Each row below holds a small network's activations on one input, seen along a few directions.
In each table, some parts of the input vary, and every possible input appears once, in random order.
Descriptions start from the smaller parts, as in this example, which fits no table here: one of 8 places around a ring, together with either a single point or one of 11 places along a line or (one of 2 separate values, together with one of 6 places along a line).
Shared parts are said once, and a part with two or three values counts as separate values.
In the rows, 128 means zero.

Other details of the inputs shift rows strongly along three fixed directions, in all tables alike. That doesn't count.

Rows:
x1: [125 171 162  99  85 132 192 145  84 140 140]
x2: [115 148 174 165 148 128  51 163 108 111 120]
x3: [128  84 129 121 183 117 109 148  95  71 105]
x4: [128 146  87  91  70 152 193 110  72 165 147]
x5: [ 79 153 242 139 118 147 120  70  92 172 132]
x6: [141 154 116 113 117 144 103 123 211 121 133]
x7: [ 96 186 187 131 125 114 106 132 155 126  98]
x8: [123  46  80 127 181 112 128 126  63 101 111]
x9: [133 137 124 115 113 138 105 147 215 130 145]
x10: [179  50 115 152 207 124 120 158  93  92 139]
x11: [112 134 166 156 136  97  82 129 125 105 101]
x12: [102 179 150 145 110 156 172 137  19 180 116]
x13: [140  92 108 114  95 136 146 152 157 130 150]
x14: [ 92 190 181 118 116 109 135 112 102 158  93]
x15: [154 122 114 101  83 143 220 137  85 145 156]
x16: [167 107  90 141 112 117 124 107 181 153 164]
x17: [104 190 192 132 127 102 101 129 151 130 104]
x18: [ 83 139 158 136 144 113  86 154 129  89 113]
x19: [136  77 111 106 163 117 139 122  86 124 102]
x20: [101 141 132 132 196 101  72 115 145 100 103]
x21: [140 152 123 113  96 154 166 121 156 141 125]
x22: [157  72  53 120 117 149 163 119 141 146 145]
x23: [ 90 168 217 132 112 161 144  69 112 166 173]
x24: [164 102 113 121  85 125 179 144  93 127 170]
x25: [142 137 104 114 133 145 113 126 177 100 142]
x26: [168  89  79 132 141 134 132 129 225 129 161]
x27: [179  77  87 126 140 124 148 141 179 107 179]
x28: [123 148 152  94 106 131 196 141  49 133 118]
x29: [152 137  90  81  91 151 179 110 105 150 151]
x30: [133  43 103 105 121 138 159 164  30  77 112]
x31: [115 127 143  89  64 144 160 149  63 129 108]
x32: [100 145 144 109 139 128 147 119  46 112  82]
x33: [143 158 116 158 119 116 104 118 204 125 172]
x34: [103 186 173 113  82 118 140 149 120 138 145]
x35: [147 134 101 112 116 132 162 115 148 149 158]
x36: [113 172 119 112 103 148  91 140 197 114 146]
x37: [120 147 125 130  96 111 144 108 135 170 137]
x38: [103 124 146 143 118 110  94 148 103  94 128]
x39: [ 82 135 145 148 140  87 125 113  56 127 101]
x40: [148 143 115 116 141 135 103 136 239 126 146]
x41: [125 177 161 130 116 117 151 123 129 137 140]
x42: [149 146 127 115 106 116 153 107 154 166 145]
x43: [168 114  78  95 106 152 145 105 166 147 142]
x44: [ 82 176 135 176 128  96  65  97 160 130 133]
x45: [122 104 127 131 168 129  86 135 166  81  93]
x46: [124 110 115 125 119 140  99 148 175 104 120]
x47: [ 98 179 172 136 105 115  89 138 188 133 127]
x48: [145 142  92 128 129 153 138 121 195 113 151]
x49: [ 90 105 128 145 151 104 110 114 100 131  89]
x50: [140 136 101 117 131 141 121 109 182 141 128]
x51: [130  99 104 123 155 138 115 124 103  76 104]
x52: [181  66  84 136 101 128 163 129 137 135 163]
x53: [159 137 124 141 166 144 140 133 105 152 135]
x54: [140  48 120 144 179 100 118 133  95  91  99]
x55: [173 139 120 128 135 151 151 124 136 190 144]
x56: [113 118 152 120 154 116 120 136  98 113  79]
x57: [135 117  97  97  85 138 186 118 111 186 140]
x58: [105 157 107 146 135 118 111 104 188 143 147]
x59: [ 90 160 128 120 100 138 169 118  56 142 108]
x60: [147  53 124 175 180 122  53 164 129  97 115]
x61: [129 100 155 169 202 126 113 152  46  98  92]
x62: [152 121 144 156 155 144 128 139 122 146 113]
x63: [110 134 150 151 123 110  64 140 184 114 128]
x64: [148 121 107 111 105 150 144 121 134 123 117]
x65: [104  96 100 128 148 125 101 106 102 121  90]
x66: [182  72  65 129 108 119 163 114 122 136 182]
x67: [105 151 151 107 110 129 125 156 118 114 126]
x68: [122  87 106 172 175 145 106 133  84 142  93]
x69: [172 144 155 130 126 142 151 149 140 166 147]
x70: [ 87 211 175 129 136 131  98 132 152  97 100]
x71: [114  65  99 176 165  89  63 107 132 106 108]
x72: [115 189 148 127 126 105 121 109 152 147 143]
Each input here is: one of 2 separate values, together with either a single point or (one of 5 places along a line, together with either a single point or one of 6 places along a line).
Question: Changing only the choice among 2 separate values turns x38 into x63. The same change can be made to x67. Which row results?
Answer: x9
Question: Changing only the choice among 2 separate values turns x52 into x33. The same change can be made to x43. Which row results?
Answer: x29
Question: Start at x11 and move only the place on the line of 6, one step at a time. The first step leads to x17. Which rows follow, in order?
Answer: x7, x40, x45, x6

Rows:
x73: [150 119  95 116 112 135 133 136 171 134 145]
x74: [160 136 108 126 129 143 155 125 166 152 163]
x75: [145  79 133 148 143 121 112 150 113 112 133]
x76: [137 131  95 129 112 134 121 134 191 134 144]
x77: [134 165 168 123  73 133 172 146  89 156 155]
x78: [ 77 188 160 141 131 109  84 131 135 112  96]
x79: [133 151 147  99  92 138 166 131 105 146 126]
x80: [127  92  96 145 158 126 105 117 124 114 129]
x81: [142  74 115 114 148 123 143 137  76  96 116]
x82: [122  98 126 125 156 129 113 129 133  95 126]
x83: [120 143 145 120  89 123 160 107 106 165 136]
x84: [ 83 198 161 143 143 109  69 127 167 112 103]
x85: [104 153 154 137 149 124 123 126  76 127  99]
x86: [ 93 143 175 119 130 127 119 128  95 115  95]
x87: [142 157 126 103  79 141 175 131 117 145 143]
x88: [129  84 105 145 161 109 104 105 152 112 138]
x89: [133 118 131 145 169 125 109 128 137 127 113]
x90: [162 105  95 125 129 147 152 127 136 148 147]
x91: [127  70 112 131 137 126 138 125  51 123 106]
x92: [141 157 112 128 121 139 109 122 220 132 145]
Question: What is each input in this table made of?
Answer: one of 2 separate values, together with either a single point or one of 4 places along a line or one of 5 places along a line
Question: Changing only the choice among 2 separate values turns x86 into x82. The same change can be made to x89. Which row results?
Answer: x74
Question: Change only the choice among 2 separate values in x80. List by row number the other rows that result.
Answer: x91
